A small network was shown many inputs. Here are its activations along a few directions, one row for each input.
In each table, some parts of the input vary, and every possible input appears once, in random order.
A made-up example of a description, with smaller parts first: ring(8) and (point or ring(11) or (values(3) and line(6))).
Shared parts are said once, and a part with two or three values counts as separate values.

Table:
x1: [ 10 -41   4 -22 -72 -45  32  -7   1  11 -28 -29  23 -14  -1   0 -46  41
 -44  25]
x2: [-54  12 -16  24 -85   0  19   9 -28  45  -4 -11  -1  18 -32 -13 -24  13
  -2  17]
x3: [ 23  25  44  12  -7 -13 -57 -12  28   2 -35  -5 -49  21   1 -34 -12  -1
   4  -6]
x4: [ 64 -46  58 -40  -7  55 113 -55  37 -21  83  -1  30 -45  13  30  41  -3
 -40  -3]
x5: [  1  24 -23  29  67 -17 -55  17 -58 -10  14 -17   0 -18  26 -45  -6  14
   3 -19]
x6: [-43  31 -63  -8  10  47 -40  10  34  50  17  66  31  24  25  10  15  13
  34  11]
x7: [ -9  14 -29  41 -61  12  20  52 -17  41  -6  -9   1  16 -10  -3 -19  -8
  33  -1]
x8: [-46 -10   0  13  -4  -8 -20  27  19 -65 -46 -39 -27  13   0  35  20 -21
  12  25]
x9: [-45  -2 -27  -3  50  15  -7  31 -15 -60 -46 -24 -10  46  14  30  -7 -15
   7  -3]
x10: [  3   6  42  -7 -42 -43 -11 -35 -20  36 -44   8 -31  27 -47 -28 -45   2
 -26  -6]
x11: [ 28 -23 -10 -10  13  18  -8  17   4 -15 -24 -23  23  12  71  -3 -39  36
 -26   5]
x12: [-35  35 -35  33   2  58 -17  34 -19  17   3  -6  -2  44  35 -20 -18  11
  20  -7]
x13: [ 29 -22   7  -2 -37 -15 -14  16  50 -23 -18 -41   4 -19  48  -6 -12  38
 -15  25]
x14: [  1  11  33   2 -18  95 104 -38  13  11 109  15   5 -12 -23  13  62 -27
   6 -15]
x15: [ 54 -44  -4  -1 -49 -28  29  34   6   9 -33 -25  25 -17  25  13 -40  17
 -12  11]
x16: [ 59   9  85 -34  27  47  77 -80  27   0  72  32 -26  -3 -43  -7  41 -33
 -15 -42]
x17: [ 48   8  28   9 -17 -31 -11   7  -9  32 -46   9 -29  24 -26 -19 -40 -18
   9 -24]
x18: [ 26  -1 -12  41   3 -58 -21  33 -61  15   3 -19   3 -48 -15 -23  -8  -9
  14  -9]
x19: [ -8  20 -51 -12  76 -29 -78  -7  -5  23  29  55  33 -38  16 -15  26  16
  18  -1]
x20: [-33  36 -18  40 -49  25 -23  33  26   9   8 -25 -21  13  12 -23   9  14
  31  13]
x21: [ 15  29 -11 -44  56  -2 -67 -33  47  39 -20  83   1  34   5 -10  -6   7
  13 -16]
x22: [  0  16   4  44  13 -40 -68  13 -24 -15  14 -33 -17 -51  12 -39  21   8
   8  10]
x23: [-10 -30  46 -30  28  57 110 -43  12 -65  58   0  -2 -12 -39  67  72 -58
 -10  -7]
x24: [ 36  -4  50   2  45  25  63 -56 -31 -15 118   6   8 -76 -28  -7  73 -29
 -14 -22]
x25: [ 23  33  17  -3  47  10 -44  -8  -6   6 -34  11 -32  54  15 -40 -39   6
  -1 -34]
x26: [-18   1  -4  20 -20 -76 -18  -8 -67  17   8 -22   0 -45 -41 -37 -13  16
 -18   5]
x27: [-54  -6 -55 -43  59   3 -30   6  38 -27 -31  49  23  26   5  60  25 -13
  22  15]
x28: [ 19 -27 -38 -50  22   7 -31  -8  58  18  -9  50  56  -8  61  27  -6  37
 -11  23]
x29: [-20 -28 -16  10 -14 -26  26  46 -18 -35 -58 -25  -7  16 -27  51  -9 -38
  17   7]
x30: [-64 -25  -8 -11 -37 -44  29   5 -24 -33 -53 -28 -10  19 -53  37 -14 -14
 -15  21]
Q: Changing only one part turns x1 into x30. The same change can be made to x11. Which row results?
A: x9
Q: Describe the family of inputs behind these rows.
A: values(5) and (point or line(5))
Q: List by row number the other rows that have the values(5) part in common with x10.
A: x3, x16, x17, x21, x25

Table:
x31: [  7 -29 -34 -32 -17   9  -9  29  17  19 -72  13  37  44  34  29 -51  19
  -8  14]
x32: [ 45   8 -16   5   4 -41 -30  29 -14  32 -22 -12   3  -9  25 -53 -52  34
   5 -20]
x33: [ -7  -7 -40 -20 -22 -29 -23   4  33   4 -41   8  19  34  24   8 -39  47
 -21  19]
x34: [-11 -27  12 -12 -11 -28  52 -13 -38 -29  39 -12  14 -58 -43  31  19 -23
 -11   5]
x35: [-43  -3  -1   2 -42 -38 -38  21   8 -20 -64 -39 -19  12 -31  -1  -1  -2
   6  24]
x36: [-44 -25 -33   1 -32   5  17  50 -23  -7 -73 -19  10  44   0  41 -39 -13
   7  16]
x37: [ 28   6  12  19  -5 -36 -61  -6 -29  31 -13 -12  -4 -21  40 -59 -47  41
 -26   2]
x38: [-13  -4 -11 -27  51   0   5 -24 -16 -17  59  37  27 -53 -13  27  38 -19
   5  -3]
x39: [-17  25  33  15 -61  12  50 -28 -25  52  24  19 -28  19 -75 -13  -1 -28
   6 -15]
x40: [ 28  20  34 -19 -44  14  28 -49  16  79  26  55  -6  16 -36 -26 -18   3
  -7 -18]
x41: [-17  11  12  53 -23 -38 -39  16 -70   4 -15 -48 -25 -17   1 -46 -30  10
 -13   5]
x42: [-60  20 -62  -1  25  -5 -43  14  14  -9 -22  24   5  38  20  16  -9  19
  11  14]
x43: [ -1  -2  38  14 -32  60  81   4  11 -31  50 -49 -13  -6  -5  18  23  -6
   0   4]
x44: [  3  36 -40  26  47 -13 -58  39 -34  16  -5  -3   0   3  11 -44  -9   8
  31 -25]
x45: [  2  -3  21 -19  91  -4   4 -37  -5 -23  17  32  -9  -9 -18  22  39 -29
   0 -13]
x46: [-46  19 -24 -12  20 -10 -84  10  29  -8 -44   9  -6  17  -1  -5  19   2
  23  16]
x47: [ -3  25 -34  37  17  -9 -74  36  10   6 -16  17  -7   6  23   4   8  -5
  35   9]
x48: [-11 -31  -1  17 -40  17  79  -1 -12 -11  51 -30  22 -41 -15  15  51 -15
  -9  13]
x49: [ 40 -31  11 -45   4 -24  26 -35   2  -3  40  21  41 -58  -9  19   7   9
 -27   2]
x50: [ 59 -11  54 -32  12  31  41 -38  42 -27   9   5 -21  13  23  -6  -6 -11
 -22 -29]
x51: [ 39  -3  -9  16 -26 -38 -46  25  30  21 -34   7  -4  -7  37  -5 -35  20
   9  13]
x52: [ 10 -26  43  -3  26 -28  46 -26 -27 -36  -4 -20 -17  -9 -53  27  25 -32
 -20  -5]
x53: [-14  48   9   2  -1  42   0 -39  -4  63  44  64  -9  28 -50 -16  24 -22
  19 -22]
x54: [  2  21  14   1  28  90  30  -7  32 -20  70  -3   5   3  20  15  48   0
  14  -4]
x55: [-19  -8 -23   1  25  42  37 -12  11   2  72  22  30 -40  20  10  65 -11
  11   5]
x56: [-41  -2 -57 -12  28  35 -34  39  -2   4 -53  26  28  53  25  38 -14  -8
  21   9]
x57: [ 50 -31  45 -38  46 -29  28 -47  14  -8  -1  19  -1 -17  -9  13   2  -2
 -30  -8]
x58: [ 44  -7  38 -20 -15  61  59 -17  52  -4  52 -13   8 -10  34   6   6  25
 -12   1]
x59: [  2  -8   0 -32 -25 -36 -59   0  48   7 -62  -4   2   9   8 -13 -18  29
  -6  21]
x60: [ 20  -6  53   3  -8  32  59 -16   0 -55   6 -34 -37  21 -21   7  17 -41
 -12 -25]
x61: [  0  13 -16  39 -13 -42  -8  50 -55   5 -24 -48 -18  -5 -14 -41 -34   3
  18 -17]
x62: [ 12  16  31 -13  57  57  17 -27  23 -41  27  18 -30  22  14   2  31 -38
   8 -33]
x63: [-19  34 -11  39  40 -10 -85   4 -49  17   5   1 -12 -13  31 -51 -10  15
   4  -2]
x64: [ -1   2 -10  51 -46 -37 -28  47 -11  -7 -37 -32 -20   1  -7   8 -12  -9
  18  17]
x65: [-53  -2 -40  14 -40 -30  -1  25  -8 -23 -43 -28  -3  38 -15  21 -22  16
  -9  22]
x66: [ 29 -36   1 -18 -20  17  61 -22  30  17  54   9  38 -49  28   1  28  15
 -18  10]
Q: Describe the family of inputs behind these rows.
A: values(3) and (point or ring(5) or line(6))
Q: Changing only the values(3) part turns x53 into x40. The same change can be made to x44. Which row results?
A: x32
Q: Which other rows does x32 become when the line(6) part takes its other values? List them by row number.
A: x31, x33, x37, x51, x59

Table:
x67: [ -1  29  -4 -26  98  71  -9 -44  27   0  80  71  16  -7  15  11  69 -21
  20 -21]
x68: [ 34  -9 -12 -17 -20 -52 -59  10  20  33 -65   8   8  13  30 -25 -63  43
 -16   8]
x69: [ 55   4  59   8 -15   4  49 -46 -21  25  72  -2  -8 -45 -29 -37  18  -5
 -20 -23]
x70: [ 10 -42  12 -46 -15  41  84 -20  51 -28  19   6  27   0   7  57  22  -5
 -18  12]
x71: [-25 -16  22  -2 -15  49  89  -6   5 -43  31 -22  -9   7 -29  46  40 -38
   1   1]
x72: [-63   1 -38  26 -31 -16 -21  55 -16 -22 -70 -34 -16  41  -6  21 -25  -8
  20  19]
x73: [ 75 -25  50 -42  -2  15  50 -50  42   7  36  15  14 -22  13  -3   2  14
 -34 -11]
x74: [ -35   46  -63    5   83   10 -119   21    7   19  -19   53    7   27
   44  -16    4   11   38   -3]
x75: [ -4  -2  40  22  -3  10  66 -22 -43 -23  62 -25 -17 -37 -52   3  45 -38
  -4 -13]
x76: [-24 -24 -47 -16 -30 -20 -26  44  32 -10 -80 -12  18  35  36  30 -44  27
   0  30]
x77: [ 21  22   0  38 -30 -58 -61  18 -40  43 -27 -19 -17 -11   0 -64 -47  27
  -2  -5]
x78: [-42  16 -20  50 -20 -55 -43  40 -64  -1 -39 -38 -25  -2 -29 -22 -20  -8
  15   6]
Q: Changing only one part turns x76 into x70. The same change can be made to x74. Which row results?
A: x67
Q: Describe the family of inputs behind these rows.
A: values(2) and (point or ring(5))
Q: Which other rows does x72 become when the values(2) part takes its other values? List them by row number.
A: x71
